Here are a small network's activations along a few directions, averaged over the inputs that share one value of a field.
Values that are neighbours, or in one group, have similar rows; names and order tell nothing.
In the rows, zero is written as 500.
Random noise pushes rows far along 18 fixed directions. That doesn't count. These rows show it; they differ only by the noise:
[683 447 488 424 369 485 436 429 546 665 513 438 445 493 393 294 548 475
 621 508 537 366 490 546 452 432 506 325]
[691 516 346 515 522 465 469 521 595 556 563 408 469 433 309 616 506 491
 334 343 527 477 571 602 418 507 418 462]
[484 126 435 513 580 517 686 278 409 477 435 646 422 269 561 435 500 438
 378 420 570 355 544 694 369 615 481 564]
[454 722 392 554 506 432 360 521 609 543 520 443 596 632 438 610 416 466
 520 448 489 462 481 566 463 343 495 751]
[503 525 548 448 374 509 485 491 445 459 508 511 384 380 633 552 530 582
 540 613 554 459 549 523 540 616 497 329]
[367 466 533 529 512 655 642 555 435 514 428 544 617 547 485 377 496 431
 477 677 543 555 474 411 369 562 572 344]
[362 513 407 538 548 652 552 452 544 504 540 583 497 431 331 489 577 596
 357 517 535 671 558 607 547 598 509 434]
[640 671 415 444 423 440 541 470 459 528 570 331 438 312 254 713 522 604
 489 415 462 499 558 552 578 574 441 486]
[601 418 521 325 430 556 500 552 740 550 465 482 589 502 446 253 579 413
 537 512 536 432 449 527 506 534 304 553]
[485 599 492 368 279 560 640 358 520 518 522 245 628 466 358 627 363 458
 324 375 513 496 650 443 422 624 384 533]
[196 479 497 509 425 606 561 453 485 495 525 601 496 411 553 524 496 601
 484 392 605 669 695 576 529 557 485 494]
[434 366 476 598 515 461 554 437 472 606 593 525 488 525 639 483 460 488
 510 382 478 485 545 498 347 552 568 695]
[436 595 492 435 340 504 498 488 622 546 565 462 506 599 641 487 368 387
 549 375 624 573 461 470 577 433 493 483]
[620 492 529 526 522 426 495 566 519 616 573 352 484 619 425 293 427 434
 622 337 507 691 585 370 346 316 483 274]
[476 576 475 407 496 531 385 484 550 499 441 595 536 550 511 452 467 512
 401 503 602 563 735 658 555 556 379 506]
[502 433 461 445 522 497 525 391 491 441 406 421 542 366 310 571 450 414
 415 298 570 450 350 518 613 305 467 382]
[454 549 492 621 467 537 431 586 558 435 532 452 519 517 562 756 521 428
 455 531 514 368 289 451 544 428 602 391]
[494 317 611 547 429 598 413 651 517 494 550 520 576 428 306 507 656 511
 320 392 515 266 426 608 457 486 492 445]
[513 434 562 500 558 468 468 622 449 367 427 619 477 541 582 499 524 489
 523 439 514 472 464 509 541 413 474 483]
[509 484 380 550 640 361 357 532 564 505 387 427 424 186 452 644 608 610
 728 467 535 484 727 606 402 329 320 360]


Values of BEZ:
fufar: [492 471 552 491 506 410 439 518 413 571 541 517 455 437 637 375 484 563
 603 532 503 490 557 478 435 550 530 616]
bipe: [412 484 585 604 605 407 384 467 371 561 595 536 398 273 479 448 491 562
 530 664 534 461 402 670 544 519 598 556]
luder: [492 452 399 468 446 566 671 475 379 553 414 570 470 429 469 442 517 636
 487 587 517 523 589 433 301 581 517 412]
pif: [395 468 430 410 551 469 458 357 524 426 316 525 547 479 531 552 439 620
 374 370 493 570 736 480 456 425 385 657]
bila: [384 505 554 513 446 576 378 602 582 710 496 472 602 464 451 375 691 625
 667 697 456 441 550 402 459 487 556 449]
rikuv: [294 564 641 428 404 608 510 495 552 364 535 447 563 419 564 490 547 618
 429 705 448 513 378 443 563 641 439 601]
fil: [680 585 479 425 601 362 510 584 614 358 507 440 329 273 687 550 402 383
 565 687 603 584 425 542 590 582 322 367]
kizag: [598 545 380 579 484 480 479 508 535 596 572 494 407 593 540 542 534 523
 578 459 491 582 594 481 463 496 571 395]
zevem: [582 549 506 448 610 472 659 399 428 406 369 520 578 578 412 447 433 358
 533 682 399 433 487 524 508 480 479 632]
sisu: [536 608 421 573 639 472 472 579 345 407 405 507 444 422 352 652 529 717
 369 638 418 590 503 423 407 509 568 432]
BEZ is arranged as a ring.
Question: Going along BEZ from fufar by way of its neighbour fil, in what order are bipe, pif, bila, rikuv met?
Answer: bipe, pif, bila, rikuv
Question: Fewest steps between luder and sisu?
Answer: 4

Values of VEV:
ref: [438 445 744 454 435 421 379 537 705 571 665 323 584 590 570 187 497 428
 660 451 439 542 536 463 459 369 307 657]
vud: [144 438 707 728 284 687 617 328 542 486 882 414 381 470 623 326 437 470
 334 791 526 565 330 587 294 662 774 336]
nul: [258 726 470 372 408 573 575 569 292 541 379 483 606 319 452 588 441 710
 541 590 591 730 818 403 490 720 450 477]
vaf: [332 328 666 646 728 583 454 492 429 596 611 448 626 309 191 410 695 554
 510 453 382 595 311 532 676 533 570 541]
suz: [680 334 464 399 465 430 521 558 378 789 501 569 422 435 670 440 544 547
 598 328 570 494 499 305 579 579 589 287]
lun: [277 405 496 621 471 617 569 764 559 563 242 573 787 710 598 806 765 544
 929 458 335 393 909 206 377 423 479 557]
dez: [638 588 274 498 515 440 435 391 355 598 398 409 468 286 701 913 307 484
 123 674 643 298 467 430 347 791 624 431]
sodav: [579 460 763 494 574 680 525 475 726 366 530 576 624 888 596 414 588 147
 530 728 392 542 587 557 921 716 438 451]
bepo: [412 187 517 443 502 537 497 377 396 554 220 467 657 426 703 519 419 371
 415 392 650 260 667 389 223 366 432 267]
sim: [608 808 446 454 742 279 491 913 256 562 391 340 622 136 496 734 359 495
 522 638 631 591 435 365 382 546 393 442]
VEV is arranged as a ring.
Question: Name the neighbours of vud, in listed order.
Answer: lun, sodav
Question: Name the neighbours of nul, in listed order.
Answer: vaf, dez
Question: Fewest steps between sim and ref?
Answer: 3
